These are the activations of a small network on made-up records, seen along a few directions, one row for each record.
Each row is followed by the record's values for the fields RIL, ZUPO, VUTIL, NUZI, GUDA, MOVOG.
A field that a record lacks is written none.
The largest differences between rows may come from other fields.
In the rows, 500 means zero.
Strong random noise was added to every row along 21 fixed directions; ignore it. To show where, here is one row again and again, with new noise each time:
[523 291 419 425 519 452 669 604 526 392 572 440 429 605 232 301 369 511
 515 511 485 499 632 510 488 516 480 256 320 550 530 649 622 463 497 437
 551 522 511]
[357 445 488 596 566 461 654 591 588 358 389 557 576 436 328 424 578 577
 589 426 473 470 523 559 429 359 400 290 414 652 528 717 429 658 480 573
 527 531 651]
[424 392 443 556 520 313 438 584 678 536 411 545 596 415 426 450 752 316
 490 464 683 554 328 438 597 508 488 529 429 594 580 724 543 823 577 587
 433 534 431]
[533 494 552 724 569 246 752 447 518 215 492 497 428 661 388 516 250 738
 516 555 598 417 554 487 502 440 422 482 442 471 458 607 521 455 520 617
 520 581 308]
[551 635 613 447 569 495 283 465 469 347 666 468 558 573 473 522 644 390
 458 541 666 446 594 454 398 436 220 604 422 560 398 572 454 396 478 490
 641 577 532]
[531 566 805 422 329 352 362 583 456 609 580 487 452 573 245 466 553 485
 677 403 427 515 453 620 440 340 238 367 438 584 514 351 618 453 300 329
 444 449 617]
[448 429 234 673 645 298 419 564 639 505 450 503 324 426 428 355 259 562
 602 279 395 611 594 505 559 531 674 657 446 482 519 581 653 691 513 411
 722 200 439]
[333 460 394 455 482 581 502 595 559 458 501 413 711 500 558 617 401 514
 414 565 581 712 780 599 410 569 630 286 635 280 524 518 546 607 333 463
 505 475 468]
[517 536 472 528 354 670 566 503 411 461 474 517 510 641 572 477 407 619
 568 487 488 541 612 610 509 290 572 395 446 497 467 617 481 631 561 575
 553 518 665]
[499 410 383 501 439 478 415 495 520 515 570 450 545 627 670 493 493 437
 497 484 541 425 547 607 478 715 358 858 569 397 439 403 384 461 529 639
 618 585 694]
[477 530 595 532 444 486 671 471 588 269 383 224 518 465 496 591 559 564
 304 393 463 347 397 474 423 465 232 679 549 524 580 486 319 372 571 467
 393 682 581]
[537 437 396 588 434 387 468 521 560 521 490 431 356 719 559 370 428 622
 517 507 496 483 430 668 486 559 377 576 511 466 545 530 459 592 554 446
 565 579 580]
[591 335 644 515 311 495 559 407 417 576 337 538 435 454 366 512 515 452
 495 497 460 536 433 422 573 251 437 457 535 561 431 743 472 467 639 599
 372 454 563]
[606 351 484 475 345 607 491 460 579 476 637 314 494 850 490 419 716 397
 386 571 676 541 696 429 468 354 301 488 534 443 509 677 485 517 630 584
 609 476 543]
[574 233 509 359 450 533 503 475 372 649 409 609 342 446 489 466 339 454
 505 545 465 450 476 633 406 703 570 424 511 526 438 556 369 403 572 428
 480 543 679]
[528 565 511 428 436 493 472 455 528 680 432 520 334 562 632 452 637 418
 422 488 559 488 293 550 443 601 586 559 548 551 646 502 461 627 666 487
 481 540 467]
[675 148 480 519 363 556 554 507 364 635 481 533 350 407 536 466 325 468
 422 592 482 546 587 444 548 438 728 416 422 451 485 556 516 457 606 407
 454 353 412]
[430 630 444 596 381 638 721 534 449 447 376 483 541 481 618 483 431 655
 569 513 459 470 612 713 342 352 408 452 606 425 531 301 403 431 515 535
 537 486 558]
[526 545 655 492 526 509 660 488 431 615 491 576 468 574 510 581 624 561
 585 263 488 377 374 371 498 512 560 666 591 538 500 393 522 662 492 722
 431 434 515]
[411 589 467 646 447 369 449 348 789 424 500 438 470 418 396 534 514 484
 516 658 409 584 702 532 525 474 547 351 565 503 661 440 433 318 435 449
 597 288 530]
[455 592 481 507 671 375 345 560 435 586 479 616 667 460 715 527 535 310
 514 443 554 417 460 486 429 553 469 855 491 530 430 465 445 608 511 683
 613 532 453]
[592 368 641 647 531 371 459 492 386 721 370 624 424 606 564 484 471 559
 611 449 387 447 441 520 399 292 367 557 619 532 403 522 402 542 518 567
 502 367 494]
[652 640 432 541 437 690 355 505 530 327 365 335 612 330 552 657 431 680
 552 444 511 521 292 509 785 354 537 430 421 454 440 346 508 545 480 172
 170 638 522]

[700 547 535 621 601 327 466 329 613 486 351 631 560 401 356 594 498 497
 724 634 676 360 369 385 833 474 586 448 468 622 438 468 466 549 501 480
 330 455 395] : RIL is vez, ZUPO is kuziv, VUTIL is lole, NUZI is none, GUDA is none, MOVOG is kisez
[518 515 391 441 513 600 508 446 573 520 467 334 497 672 639 558 424 539
 421 361 368 512 515 424 576 571 701 636 570 421 554 509 482 588 568 542
 492 472 591] : RIL is vez, ZUPO is none, VUTIL is none, NUZI is zufo, GUDA is geti, MOVOG is none
[485 760 451 376 562 410 511 385 636 594 589 593 527 672 540 494 521 342
 535 774 711 408 565 560 489 740 618 486 551 503 616 315 460 434 512 645
 608 532 339] : RIL is rep, ZUPO is tanu, VUTIL is dap, NUZI is none, GUDA is none, MOVOG is gafu
[377 853 540 487 573 462 375 410 504 294 516 647 425 325 457 476 534 539
 499 636 517 512 379 629 395 550 415 387 388 621 519 588 450 329 534 437
 568 682 522] : RIL is ragef, ZUPO is none, VUTIL is none, NUZI is zufo, GUDA is geti, MOVOG is none
[587 286 624 561 466 274 410 513 510 445 350 566 572 554 470 617 307 438
 633 542 705 438 437 685 535 530 446 425 371 547 371 579 394 580 528 389
 393 650 574] : RIL is tokek, ZUPO is none, VUTIL is none, NUZI is zufo, GUDA is leva, MOVOG is none
[520 338 624 383 234 509 653 615 339 636 582 442 508 479 443 412 567 422
 351 643 524 458 621 484 448 421 500 469 428 528 631 593 491 588 438 564
 507 517 588] : RIL is ragef, ZUPO is none, VUTIL is none, NUZI is zufo, GUDA is geti, MOVOG is none
[539 367 470 665 439 486 625 489 604 520 395 546 475 696 655 480 570 414
 628 374 654 425 517 604 401 412 445 640 508 502 482 411 397 569 759 654
 587 401 489] : RIL is vez, ZUPO is kuziv, VUTIL is dap, NUZI is none, GUDA is none, MOVOG is kisez
[356 588 481 480 656 379 441 632 484 491 477 540 561 538 444 340 557 491
 501 547 494 531 511 647 281 477 225 374 515 552 514 621 513 536 403 444
 614 607 479] : RIL is ragef, ZUPO is tanu, VUTIL is lole, NUZI is none, GUDA is none, MOVOG is kisez
[580 135 562 538 488 688 560 507 419 678 513 687 467 621 627 535 647 545
 605 449 457 475 358 507 476 567 538 363 565 474 377 457 407 507 592 602
 357 524 605] : RIL is tafe, ZUPO is none, VUTIL is none, NUZI is zufo, GUDA is kezu, MOVOG is none
[401 621 510 609 620 520 392 473 614 310 385 388 522 415 634 623 506 625
 378 481 483 496 462 594 357 476 441 433 522 530 560 571 289 533 497 272
 512 601 564] : RIL is tokek, ZUPO is none, VUTIL is none, NUZI is zufo, GUDA is kezu, MOVOG is none
[351 620 608 565 464 497 619 410 588 322 407 479 514 372 400 646 449 575
 492 342 434 475 542 491 502 431 514 572 527 565 512 608 408 492 496 587
 540 471 647] : RIL is rep, ZUPO is tanu, VUTIL is lole, NUZI is none, GUDA is none, MOVOG is gafu
[530 460 686 539 667 621 625 559 295 440 528 596 509 386 527 562 708 653
 405 558 678 358 516 412 233 437 305 379 570 529 423 546 349 538 419 469
 482 551 401] : RIL is ragef, ZUPO is none, VUTIL is none, NUZI is zufo, GUDA is kezu, MOVOG is none
[498 516 517 388 514 485 600 490 549 604 403 490 400 429 368 475 583 406
 455 503 541 570 480 436 461 507 651 285 552 559 628 550 583 576 535 439
 437 393 366] : RIL is tokek, ZUPO is none, VUTIL is none, NUZI is zufo, GUDA is geti, MOVOG is none
[531 427 482 455 644 505 500 583 505 611 358 514 581 488 428 447 532 447
 559 536 534 465 528 522 425 394 398 290 557 578 472 543 431 595 447 385
 464 460 470] : RIL is ragef, ZUPO is kuziv, VUTIL is dap, NUZI is none, GUDA is none, MOVOG is kisez
[419 524 758 487 640 503 639 651 355 500 600 657 564 443 386 591 625 635
 565 320 552 373 502 396 345 446 497 419 452 616 471 512 491 751 279 616
 504 472 528] : RIL is besut, ZUPO is tanu, VUTIL is dap, NUZI is none, GUDA is none, MOVOG is gafu
[475 452 436 428 462 455 580 387 503 746 340 548 579 486 386 378 613 356
 557 577 270 468 492 409 599 455 378 618 744 544 484 609 445 371 523 817
 484 424 669] : RIL is besut, ZUPO is tanu, VUTIL is lole, NUZI is none, GUDA is none, MOVOG is gafu
[476 720 527 465 600 564 546 348 609 518 641 644 399 776 600 495 697 472
 596 489 523 418 416 486 458 652 592 482 516 603 558 391 465 462 610 743
 599 548 521] : RIL is rep, ZUPO is kuziv, VUTIL is vutu, NUZI is none, GUDA is none, MOVOG is gafu
[549 355 238 488 549 603 697 463 565 512 419 460 422 401 555 281 488 389
 430 700 228 393 499 502 504 535 557 389 424 624 626 404 351 157 683 530
 497 543 539] : RIL is tokek, ZUPO is kuziv, VUTIL is vutu, NUZI is none, GUDA is none, MOVOG is gafu
[536 590 354 366 692 479 383 564 365 564 564 549 696 377 470 297 512 387
 490 721 398 310 583 410 637 518 477 619 336 697 503 687 433 587 343 571
 660 607 691] : RIL is vez, ZUPO is none, VUTIL is none, NUZI is zufo, GUDA is leva, MOVOG is none
[414 539 531 553 303 517 603 459 665 250 560 319 243 502 266 473 420 570
 419 265 487 691 593 485 476 357 519 441 406 466 599 615 694 412 639 366
 591 327 448] : RIL is ragef, ZUPO is tanu, VUTIL is dap, NUZI is none, GUDA is none, MOVOG is gafu
[431 514 367 396 721 485 510 575 529 519 315 445 640 382 327 428 454 528
 596 331 305 458 386 460 594 567 408 524 578 555 440 570 538 567 382 460
 408 551 638] : RIL is vez, ZUPO is none, VUTIL is none, NUZI is zufo, GUDA is kezu, MOVOG is none
[422 617 339 525 542 522 651 514 553 400 364 516 649 550 513 516 456 654
 655 456 665 434 509 651 575 635 505 523 598 465 469 510 466 765 441 605
 493 639 649] : RIL is besut, ZUPO is kuziv, VUTIL is lole, NUZI is none, GUDA is none, MOVOG is kisez
[537 283 344 518 656 500 408 526 482 351 418 410 489 428 542 526 336 476
 415 333 585 474 571 464 432 632 427 774 504 418 318 656 432 496 604 421
 601 498 544] : RIL is besut, ZUPO is none, VUTIL is none, NUZI is zufo, GUDA is leva, MOVOG is none
[553 601 358 439 495 568 464 619 380 512 563 557 640 359 604 429 488 356
 528 622 653 465 614 506 543 441 604 580 316 530 494 377 560 586 491 531
 580 501 413] : RIL is vez, ZUPO is kuziv, VUTIL is vutu, NUZI is none, GUDA is none, MOVOG is gafu
[636 418 681 473 400 393 347 501 384 619 516 490 402 679 671 583 350 406
 407 624 720 569 555 639 321 478 540 427 477 396 483 453 509 490 561 276
 513 496 275] : RIL is tokek, ZUPO is none, VUTIL is none, NUZI is zufo, GUDA is geti, MOVOG is none
[494 631 531 351 417 484 519 438 465 491 489 462 599 458 419 532 401 337
 448 667 670 495 785 518 474 480 564 482 509 513 531 587 482 490 453 535
 631 455 530] : RIL is besut, ZUPO is kuziv, VUTIL is dap, NUZI is none, GUDA is none, MOVOG is kisez
[451 322 599 589 333 583 646 549 449 325 540 789 571 404 477 512 608 422
 724 559 656 493 373 730 422 495 329 267 301 552 335 348 472 236 642 630
 368 709 543] : RIL is tafe, ZUPO is tanu, VUTIL is lole, NUZI is none, GUDA is none, MOVOG is gafu
[585 474 372 426 522 608 583 559 496 428 349 279 625 525 431 458 415 535
 481 554 560 436 642 556 472 380 286 417 583 451 451 466 421 459 471 340
 453 546 532] : RIL is vez, ZUPO is kuziv, VUTIL is dap, NUZI is none, GUDA is none, MOVOG is kisez
[478 489 372 423 609 736 572 477 443 487 450 380 416 560 599 520 377 556
 330 298 398 621 660 373 389 455 688 535 633 387 471 660 556 544 611 504
 599 357 444] : RIL is besut, ZUPO is kuziv, VUTIL is dap, NUZI is none, GUDA is none, MOVOG is kisez

Here are new rows. What are their fields?
[478 665 601 584 736 309 388 475 546 571 503 559 354 439 554 540 622 614
 535 342 476 354 313 468 382 679 469 703 573 582 570 353 429 626 401 411
 568 421 470] : RIL is vez, ZUPO is none, VUTIL is none, NUZI is zufo, GUDA is geti, MOVOG is none
[550 477 464 487 612 632 613 475 506 302 605 487 457 499 572 547 596 560
 471 471 693 280 487 509 348 755 321 658 512 473 414 290 319 303 575 516
 547 631 529] : RIL is besut, ZUPO is tanu, VUTIL is dap, NUZI is none, GUDA is none, MOVOG is gafu
[574 659 493 446 386 654 365 462 448 405 653 382 484 578 561 529 528 492
 436 466 520 627 524 433 581 400 532 549 433 402 474 456 666 423 542 432
 493 509 436] : RIL is tokek, ZUPO is none, VUTIL is none, NUZI is zufo, GUDA is geti, MOVOG is none
[475 584 611 452 651 366 318 440 429 545 531 649 475 507 494 595 324 431
 631 393 344 502 514 508 475 564 608 568 457 600 384 476 506 432 403 576
 571 462 601] : RIL is tokek, ZUPO is kuziv, VUTIL is vutu, NUZI is none, GUDA is none, MOVOG is gafu
[434 808 416 569 606 518 410 494 450 539 577 627 572 773 730 471 422 561
 560 490 495 579 594 494 530 319 731 570 455 515 493 669 574 819 528 759
 713 472 444] : RIL is ragef, ZUPO is tanu, VUTIL is dap, NUZI is none, GUDA is none, MOVOG is gafu
[476 500 452 491 508 525 653 494 706 481 352 569 497 294 273 479 680 467
 650 461 615 464 360 486 658 554 664 221 421 663 633 503 529 670 546 410
 349 444 532] : RIL is ragef, ZUPO is none, VUTIL is none, NUZI is zufo, GUDA is leva, MOVOG is none
[495 672 434 368 536 573 349 474 544 573 582 400 613 677 570 526 541 428
 578 542 592 499 693 635 393 654 329 585 705 367 458 244 475 410 355 445
 636 463 594] : RIL is tokek, ZUPO is none, VUTIL is none, NUZI is zufo, GUDA is kezu, MOVOG is none
[380 401 471 761 610 487 403 466 615 301 600 699 352 289 515 505 668 563
 608 262 426 442 459 468 408 557 483 707 336 641 421 578 353 484 614 629
 715 361 728] : RIL is besut, ZUPO is none, VUTIL is none, NUZI is zufo, GUDA is geti, MOVOG is none
[452 628 456 274 425 469 476 632 466 620 314 374 527 331 347 377 483 410
 482 435 532 474 496 594 485 484 498 513 473 597 647 595 532 775 423 301
 515 500 664] : RIL is ragef, ZUPO is none, VUTIL is none, NUZI is zufo, GUDA is kezu, MOVOG is none
[481 582 217 585 371 539 411 381 800 583 486 460 399 593 652 337 736 467
 583 591 442 480 366 665 658 658 532 591 528 558 699 382 379 543 661 526
 580 514 739] : RIL is vez, ZUPO is tanu, VUTIL is lole, NUZI is none, GUDA is none, MOVOG is gafu
[550 457 423 797 341 629 498 429 478 486 466 622 507 266 639 483 544 636
 593 671 391 493 477 545 633 274 495 506 458 481 469 390 376 354 565 502
 463 407 546] : RIL is rep, ZUPO is none, VUTIL is none, NUZI is zufo, GUDA is kezu, MOVOG is none
[483 243 475 396 415 625 470 681 373 544 629 448 461 472 407 394 521 549
 516 241 344 513 428 509 537 587 376 629 414 490 413 561 599 583 420 449
 490 554 784] : RIL is ragef, ZUPO is none, VUTIL is none, NUZI is zufo, GUDA is leva, MOVOG is none
[557 565 483 408 668 478 296 378 459 632 399 549 499 457 545 489 424 338
 506 572 267 498 462 445 457 485 402 575 625 526 382 444 422 140 552 508
 494 458 471] : RIL is ragef, ZUPO is kuziv, VUTIL is vutu, NUZI is none, GUDA is none, MOVOG is gafu
[549 488 539 524 473 567 593 516 539 429 405 442 570 651 652 648 314 465
 556 333 530 515 465 549 484 391 624 497 446 413 437 286 536 421 672 493
 375 505 332] : RIL is vez, ZUPO is tanu, VUTIL is dap, NUZI is none, GUDA is none, MOVOG is gafu
